Each row below holds a small network's activations on one input, seen along a few directions.
Each table varies a few parts of the input and shows all the possible inputs, shuffled.
Descriptions start from the smaller parts, as in this example, which fits no table here: values(3) and (point or line(9) or (line(4) and ring(8))).
Shared parts are said once, and a part with two or three values counts as separate values.
In the rows, zero is written as 128.

A family of inputs:
row 1: [102 219  63  90 127 140 129 112 104 155 120 159]
row 2: [114 154  91 159 152 127  87 165 122 166 148 185]
row 3: [158 120  69 118 159 191 160 104 115 133 202 146]
row 4: [ 49 139 130 147 165 107 161 165 184  70 160 158]
row 5: [123 190  97  92  76 157 169  88 132 108 118 197]
row 6: [142 123 126 149 133 105 106 155 154 180  96  91]
row 7: [ 79 149 158 102 127 127 137 197 145  62 179 164]
row 8: [121  79 161 128 154 123 142 203 117 171  96 100]
row 9: [ 82 117 153 147 146  91 167 156 205  95 121  84]
row 10: [150 160 110 127 108 139 198 105 132 113 192 179]
row 11: [183  90 110 114 139 151 165 106 147 153 141  60]
row 12: [ 89 103 136 129 173 143 134 220  76 150 143 187]
row 13: [ 52 135 177 149 100 131  58  27  62 138 132 160]
row 14: [113 124 180 107 116 106 146 183 174  93 133  83]
row 15: [149 153 130  93  74 127 173  91 160 138  69  97]
row 16: [161 128 123 173 148 141  69  69  78  82 122 177]
row 17: [157 111  87 158 138  92  68 119 111 131 143 209]
row 18: [182  96 153 159 132 117  87  75 116 108  77  90]
row 19: [174 129 144 127  99 112 197 103 163 139 136  83]
row 20: [178  93 103 139 127 166 120  98 118 121  98  52]
row 21: [131 175 104  91 113 109 139 113 137 175  67  67]
row 22: [ 82 106 198 145  90 105  79  36 101 165  87  75]
row 23: [ 97 130 160  92 138 131 120 222 108 107 175 179]
row 24: [154 121  58 146 143 204 102  96  78  93 155 140]
row 25: [178  81 126 149 123  74  88 118 145 152  89 109]
row 26: [129 104 180  98 126 110 130 203 143 133 126  97]
Q: What is each input in this table made of?
A: values(2) and (point or line(4) or ring(8))
Q: The inputs of row 3 and row 11 match in every part but the values(2) part. If row 12 is changed in the same way as row 3 into row 11, which row does it become?
A: row 8
Q: Change only the ring(8) part in row 2. List by row number the other rows that result.
A: row 1, row 3, row 5, row 10, row 16, row 17, row 24
Q: Change only the values(2) part in row 24. List by row number the other rows that result.
A: row 20
Q: Change only the line(4) part in row 8. List by row number the other rows that result.
A: row 9, row 14, row 26

A family of inputs:
row 27: [170  83 125 156 142 108 123 112 154 143  88  73]
row 28: [ 79 123 128 169 140 135  39 115  50 121 158 239]
row 29: [ 69 124 181 120 144 121 138 208 131 124 137 125]
row 30: [149 148 108 116 111 160 157  42 128 100 123  94]
row 31: [146 143  75 113 161 159 137 193 125 123 175 163]
row 32: [121 134 143 111 100  98 123  99 141 168  73  78]
row 33: [149  83 182 139 113  92 116 109 159 135  98  59]
row 34: [120 103 120 143 170 116 134 208 146 101 147 154]
row 35: [141 112 123 169 124 133  25  25  55 147  97 140]
row 36: [151 165 113 134  98 113 144  67 151 131 102 114]
row 37: [123 102 183 133 118 114 127 112 137 166  77  45]
row 38: [191 119  84 133 132 144 126 106 130 163 119  82]
row 39: [140 140  99  99 137 168 169 166 113 116 169 183]
row 40: [186 122 108 117 110 152 156  85 108 149 112  97]
row 41: [ 69 158 139  95 125 104 133 186 139 132 129 158]
row 42: [104 186 108 120 119 123 155 143 155 103 155 192]
row 43: [ 97 106 183 125 140 100 124 205 149  86 156 137]
row 44: [ 99 153 102 113 120 163 176 120 136  95 189 170]
Q: What is each input in this table made of?
A: values(2) and (point or ring(8))
Q: The inputs of row 27 and row 34 match in every part but the values(2) part. If row 32 is changed in the same way as row 27 into row 34, which row does it become?
A: row 41
Q: Change only the values(2) part in row 39. List by row number the other rows that result.
A: row 40
